[[103 145 124 138 124 131]
 [109 144 133 125 128 138]
 [109 143 130 130 126 133]] | 124

[[147 148 104 116 141 135 115]
 [106 132 122 105 149 113 142]
 [143 129 128 142 119 132 110]] | 104

[[110 118 114 126 118]
 [115 126 113 119 104]
 [ 99 138 117 105 122]] | 114

[[121 146 120 133 134]
 [152 131 130 137 135]
 [136 142 111 126 142]] | 120

[[140 107 127 128]
 [133 140 118 117]
 [115 128 147 148]] | 127

[[143 119 115 125 115 117]
 [106 138 152 128 156 144]
 [113 127 152 125 156 136]] | 115

[[118 110 113 110 154 129 121]
 [108 150 110 136 120 156 134]
 [138 124 132 109 123 120 151]] | 113
---
[[139 153 137 117 126 152 133]
 [128 139 127 118 126 120 127]
 [131 148 136 114 129 151 135]] yields 136

[[122 155 131 133]
 [122 155 131 133]
 [122 146 122 133]] yields 122

[[114 148 108 120 126 110 152]
 [104 145 142 117 120 101 127]
 [128 128 154 149 131 104 113]] yields 154

[[103 105  99 128 142 128]
 [144 111 144 109 114 111]
 [121 132 126 137 133 118]] yields 126

[[129 126 130 126 116]
 [136 120 120 127 137]
 [133 147 143 129 106]] yields 143

[[125 127 128 125 131]
 [117 110 123 131 136]
 [139 113 154 146 125]] yields 154

[[107 152 121 130 133 150 148]
 [105 132 121 113 113 130 106]
 [116 141 105 140 102 146 127]] yields 105

[[136 112 107 133 141]
 [136 141 151 130 118]
 [146 141 127 140 142]] yields 127
---
Q:
array([[132, 138, 116, 125, 128],
       [140, 136, 116, 126, 130],
       [144, 116, 155, 126, 131]])
A: 132

Q:
array([[137, 125, 113, 129, 131],
       [126, 126, 100, 126, 127],
       [127, 125, 141, 123, 128]])
A: 137

Q:
array([[129, 134, 124, 123, 121, 131, 130],
       [133, 149, 124, 130, 133, 138, 137],
       [120, 145, 130, 105, 115, 146, 135]])
A: 129

Q:
array([[103, 134, 129, 151, 134],
       [141, 146, 141, 140, 148],
       [141, 125, 133, 136, 118]])
A: 103

Q:
array([[149, 137, 142, 152],
       [143, 134, 139, 136],
       [132, 125, 130, 129]])
A: 149

Q:
array([[143, 123, 135, 129, 136],
       [132, 128, 130, 128, 135],
       [139, 136, 134, 149, 131]])
A: 143
---
[122 115 107 105 114]	115

[[121 109 123 117 129]
 [131 113 131 104 113]
 [119 133 120 135 133]]	109

[153 121 142 122 140 100]	121

[119 108 133 158]	108

[132 106 106 124 140]	106

[[139 135 107 153 145 142 105]
 [149 158 126 100 104 127 118]
 [105 153 131 138 105 141 129]]	135

[102 132 145 103]	132

[[130 124 129 128 134]
 [103 138 139 126 109]]	124

[[100 137 104 126]
 [120 132 117 127]
 [120 126 108 130]]	137

[[105 135 118 117 136 134 135]
 [124 134 136 140 122 124 123]]	135
---
[[126 111 119 127 134 132 152]
 [129 141 153 133 121 103 137]
 [130 127 133 103 101 101 127]] gives 133

[[126 129 142 121 135]
 [124 139 108 145 120]
 [105 131 132 144 132]] gives 132

[[100 125 134 131 118 127 126]
 [121 152 121 116 140 130 128]
 [105 141 125 125 125 127 129]] gives 125

[[144 152 133 125 118]
 [117 125 124 147 146]
 [122 133 130 130 135]] gives 130

[[138 138 132 122 125 123 129]
 [126 130 132 131 134 113 127]
 [132 143 132 137 127 102 141]] gives 132

[[124 153 116 123 122 133]
 [124 136 128 121 121 124]
 [142 108 140 123 133 118]] gives 140

[[150 127 125 132 133 131 130]
 [154 129 131 128 133 121 128]
 [132 133 132 122 129 127 132]] gives 132

[[123 150 122 129]
 [124 146 124 131]
 [125 145 124 128]] gives 124
---
104,122,123,126,118 -> 104, 118

141,130,104,132,123 -> 141, 123

122,116,113,112
129,118,110,103
-> 122, 103

125,124,155,147 -> 125, 147

128,118,122,112
139,115,115,108
128,142,124,102
-> 128, 102

124,148,145,103 -> 124, 103

120,135,156,139,118,114 -> 120, 114
---
[[113 129 143 129 129]
 [149 121 115 134 131]
 [129 128 143 120 127]] => 127

[[135 127 122 125 128 128 134]
 [113 141 135 138 119 119 107]
 [137 140 139 146 101 101 131]] => 131

[[126 129 128 129 127 131 129]
 [120 122 131 125 123 126 128]
 [146 126 140 119 120 153 110]] => 110

[[146 109 110 128 149]
 [112 152 121 107 137]
 [107 115 118 113 149]] => 149

[[143 122 129 138 121 131]
 [139 114 123 139 123 123]
 [139 150 107 131 150 104]] => 104

[[139 108 138 151 102]
 [116 134 146 112 120]
 [133 114 146 150 101]] => 101
---
133,130,123,139,116,123,136
110,109,103,150,98,106,100
result: 133, 100

112,152,127,114,134,143
99,156,137,115,141,113
128,135,122,122,127,143
result: 112, 143

110,130,114,121,135
120,111,150,135,135
result: 110, 135

149,138,128,106 result: 149, 106

115,115,124,105,122,144
129,135,147,133,115,145
140,128,128,138,122,121
result: 115, 121

115,149,136,139,127
135,129,132,154,120
result: 115, 120

109,156,130,106,126 result: 109, 126

152,109,140,127,110 result: 152, 110

112,112,123,119,108,106,134 result: 112, 134

148,142,152,117,130,146,154 result: 148, 154
---
127  125  124  125  122  140  133
103  135  140  124  129  120  137
yields 135

153  138  131  126  128  121  133 yields 138

107  121  105  144  139 yields 121

152  115  112  129  145
153  114  113  131  143
102  141  142  124  113
yields 141

128  129  115  152  140  123  129 yields 129

148  123  106  128  105  131  110
121  137  124  117  142  131  127
111  132  116  123  123  134  142
yields 132

158  105   99  117  141  144  122
129  120  137  131  132  135  120
yields 120

131  130  129  128  112  120  117
117  117  116  126  147  132  135
149  136  119  128  121  114  122
yields 136

118  142  141  127  107  149  103
130  122  129  133  131  131  131
yields 122

140  124  100  128  126 yields 124
---
[158 123 134 129]	123
[134 134 132 150 135 121]	150
[107 133 117 112 110 104 135]	110
[100 142 151 153]	142
[103 124 123 128]	124
[129 122 138 124 107 124]	124
[141 151 116 126 142 120 153]	142
[131 116 113 142 106]	113
[141 121 145 156 121 110 132]	121
[142 125 111 116 104 120 145]	104
---
[[122, 129, 123, 106], [122, 129, 124, 106], [122, 129, 124, 106]] out 123
[[135, 129, 118, 129, 154], [135, 117, 132, 140, 137], [115, 121, 125, 129, 141]] out 129
[[129, 146, 123, 127, 143, 124, 107], [134, 103, 127, 125, 114, 136, 142], [150, 99, 123, 124, 118, 128, 128]] out 124
[[129, 131, 138, 113, 126, 148], [131, 123, 129, 136, 124, 113], [146, 126, 107, 142, 118, 118]] out 126
[[150, 103, 147, 123, 122, 157, 147], [133, 153, 129, 139, 134, 135, 105], [135, 135, 104, 114, 151, 143, 112]] out 157
[[109, 125, 106, 131, 150, 117], [132, 134, 120, 128, 134, 126], [125, 133, 140, 128, 123, 126]] out 150
[[126, 150, 124, 113], [128, 110, 122, 150], [127, 147, 125, 114]] out 124
[[127, 151, 139, 141, 113], [126, 132, 131, 140, 120], [132, 116, 121, 129, 126]] out 141
[[130, 157, 115, 122, 104, 109], [130, 154, 116, 149, 107, 112], [132, 154, 118, 149, 107, 109]] out 104
